A small network was shown many inputs. Here are its activations along a few directions, one row for each input.
Each table varies a few parts of the input and shows all the possible inputs, shuffled.
Descriptions start from the smaller parts, as in this example, which fits no table here: one of 5 places around a ring, together with either a single point or one of 9 places along a line or (one of 3 separate values, together with one of 4 places along a line).
Shared parts are said once, and a part with two or three values counts as separate values.

Other details of the inputs vary at random and push rows far along two fixed directions, the same in every table; ignore that.
These rows show it; all are for the same input, with only those details redrawn:
[ -4  -4   0 -11   1  -5  -9  -5  -9   3 -10   6   7   6  15   2]
[ -3  -5   0 -10   3  -5 -11  -4 -11   3 -12   6   6   4  14   3]
[ -3  -2  -5   9 -24   2  13  10  10   0  24  -7 -17  -4  -9  -8]
[ 12  -6   7 -11 -11  -8   5  -9  -6  -6  13   9   9  -4  13  -7]
[ -8  -6  -4 -11   8  -4 -19  -2 -13   7 -20   3   4   4  12   6]
[ -7  -3  -8   7 -21   1   8  12  10   5  17 -10 -19  -2 -12  -7]
[ 15  -6   7 -10 -15  -9   5  -9  -2  -7  14   9  12  -6  13  -6]
[ -5  -5  -4  -7   6  -7 -21  -3 -14   6 -23   4   6   4  11   4]

Table:
x1: [-34  11 -13  15  17   7 -12  13   4  21 -51 -12 -24  17 -14  15]
x2: [-16   1 -17  18  20  12 -11  10   0  14 -21 -14 -15  12 -16   9]
x3: [  9   2  -5   6 -16   0  13   5  18  -9  34  -8 -13  -9 -14 -20]
x4: [  0   1  -5  15 -12   8   5   6  19  -3  29 -11 -12 -10 -13  -5]
x5: [ 17   4   7 -11   5   3   6  -6  -1 -14  10   4  20  -4   2  -3]
x6: [ -8   0   1   0  15   4  -4  -8 -12   4 -36  10   9   4   3  21]
x7: [-13   5  -9   5 -13  -4   4  12   5   4  15  -8 -18  -1  -9  -1]
x8: [ 24  -2   8  -3   2   4  12 -11   0  -9  16   7  17  -6   3  -5]
x9: [ -1  -6  -8  14 -22  -1   9   7  14   0  23 -10  -8  -9  -9   6]
x10: [  3  -4  -4   7 -28  -3  21   9  12   1  34  -8 -17  -7 -11 -11]
x11: [  4   2  -4   9  -3   7   9  10  13  -3  17  -7  -7   1 -22  -4]
x12: [  7  -2   5 -12  -8 -10  -3  -7  -4  -3  12   4  13  -8  11   6]
x13: [  1  -6   8   2  11   4 -16  -7  -9   3  -6   2   8   0  11  -2]
x14: [12 -3  6 -3 10  5  2 -6 -7 -2 -3  8 10  3  7 -6]
x15: [-12   4  -4  14  -4   9  18   8   8   8  -7  -5 -14  -1 -15   4]
x16: [ 19   7  18 -11  -4 -12  20 -10   3 -11   3   8  11  -7   2  -1]
x17: [ -6   7   6  -6  17  -3  -1  -6  -8   4 -35   7   7   6   8   7]
x18: [-15   3  -7  12   4  10  10   8   4   6 -15  -4 -14   1 -16  15]
x19: [ 14   0   6 -15 -13 -12   6  -9  -3  -5  20  10  10  -7   9  -8]
x20: [ -9   7   3  -7  14  -4 -12  -6  -9   0 -35   8   8   7   0  23]
x21: [ -8   6  -7   3   9   4   3  14  13   2   1 -10 -16  10 -18  -7]
x22: [  1   2   1  -5  12  -4 -17  -8  -3  -8  -3   1  12  -2  10   2]
x23: [-18   1 -12  15   5   7 -11  12   4   4  -3 -14 -24   8  -8  -5]
x24: [-15   7  -4  11   4   4   6   9   3   4 -12  -1 -14   4 -16  13]
x25: [ 20  -2  13  -4   3   6  12  -7  -5  -7  14  10  13  -1   7 -12]
x26: [ 21  -5  15  -1  -3   0  -1 -10  -3  -5  17   6  14 -11  11 -11]
x27: [ -3  -7   4  -4  -3  -5 -12  -5  -8   2 -10   2  13  -1  12   4]
x28: [ -3   2  -9   7   4  11   9  14  10   5   2  -9 -18   7 -15 -11]
x29: [ -6   9   7  -7  17 -10   1  -6  -6  -2 -28   4   9   4   7   8]
x30: [  5   6   0  -9  21  -4  -8   2  -8  -4 -15   4  10  12   6  -3]
x31: [-20   4 -10  11   7  13   9  10   4  12 -24  -9 -21   6 -14  10]
x32: [ -6  -7  -5  10 -23   4   8  13   9   6  19 -12 -17  -6 -14  -3]
x33: [  0   2  -2  -7  16  -5 -20  -2 -11  -3 -11   5   6   3  10  -2]
x34: [ 16   1   7  -8   4   5  12  -6  -3 -11   7   8  12   2   9 -14]
x35: [ 6 -5  5 -9 -8 -9 -1 -7 -7 -2  3  6  9  0 12 -4]
x36: [ -3  -2   2  -4  15  -1 -19  -7  -4  -4  -5   3   7   0   8   3]
x37: [-11  -4 -11  13 -10   2  -1  11   7   9   6 -12 -13  -3  -9  13]
x38: [ 11   3   6 -11 -14  -8   4  -7  -1  -5  24   7  17 -13  12   5]
x39: [  2  -6   5   1  12   2 -18 -11  -3   0  -5   0   9  -2  10   3]
x40: [ 19   0   9  -7  -5  -1   0  -9  -1 -11  18   8  11  -3   9 -17]
What do these inputs look like to the network?
> one of 2 separate values, together with one of 4 places along a line, together with one of 5 places around a ring
Which other rows does x14 become when the choice among 2 separate values takes its other values? List them by row number.
> x25
Which other rows does x2 become when the choice among 2 separate values takes its other values? List them by row number.
> x8

Table:
x41: [ 32  -3  14  -8   4   8  24 -10  -4 -17  23  12  20  -8   6 -19]
x42: [  7 -10   6  -4 -11 -12 -11 -14  -7  -7  10   2  15 -13  19   5]
x43: [-10   7  -6   0   6   3  14   4   6   2 -23  -2  -6  10 -19  20]
x44: [-21  -8 -16  -7   0  -8 -25   4  -7  13 -13  -1   2   4   7  15]
x45: [ 31   5  15 -16 -13  -7  29  -9   2 -12  24  13  11  -3  13 -34]
x46: [-12   5 -16  -1  27  10 -11   9  -2   3 -28  -6  -3  17  -6   3]
x47: [ 13  -1   8   2  21   7  -4  -9  -4  -1  -9  10  15   3   3 -10]
x48: [ -6  -3  -5  -9  -6 -14 -18  -8  -8   2   4   3   6 -10  12   9]
x49: [-22   7   0   5  27   1 -17  -2  -7   9 -59  -2   3   7  -3  26]
x50: [-12   9  -9  29 -16  21  30  18  25   9   3 -10 -34  -6 -37   8]
x51: [ 14 -10  10 -12 -19  -5   3  -5  -8  -3  24   9  22 -12  22   0]
x52: [-23   2 -32  27 -24  16  11  37  31   6  39 -33 -53   2 -45  -8]
x53: [ 29  -4  16 -17 -29 -11  11  -8  -1 -15  31  11   8  -5  13 -30]
x54: [ 15  11  11 -13  17  -3  -3  -7  -2 -12   3   5  17   3   8  -7]
x55: [ -5 -10   1 -17 -18 -16  -7  -4 -11   9  -1   5   2  -3  19  -3]
x56: [-13  -5 -17  35 -14  14   3  20  23  10  29 -27 -39   1 -31  -9]
x57: [-25   6  -3   4  22  13  -1  -4 -14  11 -47   6  -1  15  -3  26]
x58: [ -3   4   4   3  28   6 -11  -4   2  -1 -18  -6   5   5   4  -3]
x59: [ 28   3  12  -8 -19  -9   6 -10   5 -22  50   9  11 -16   6 -16]
x60: [-19  12   2  -2  23  -9 -11   3 -10   9 -47   2   6  11  -5  26]
x61: [ -1  -4   1   5   6   1 -18  -4   2  -4   8  -4  -1  -2   4  -4]
x62: [-10   6   7 -12  14 -13   5  -4 -13   5 -45  15   0  10  15  10]
x63: [ 14 -10   7   0 -17  -2  -4  -9  -4   3  15   5  15  -8  16   4]
x64: [ -2  -9 -10  16 -12  11   6  17   9   1  28 -16 -22  -1 -19  -9]
What do these inputs look like to the network?
> one of 4 places along a line, together with either a single point or one of 5 places around a ring
The inputs of x48 and x59 match in every part but the place on the line of 4. If x51 is changed in the same way as x48 into x59, which row does it become?
> x64
A walk changes only the place on the line of 4. It starts at x44 and steps to x52. List the rest of the walk in order.
> x46, x43
A walk changes only the place on the line of 4. It starts at x42 and steps to x61. List the rest of the walk in order.
> x58, x49
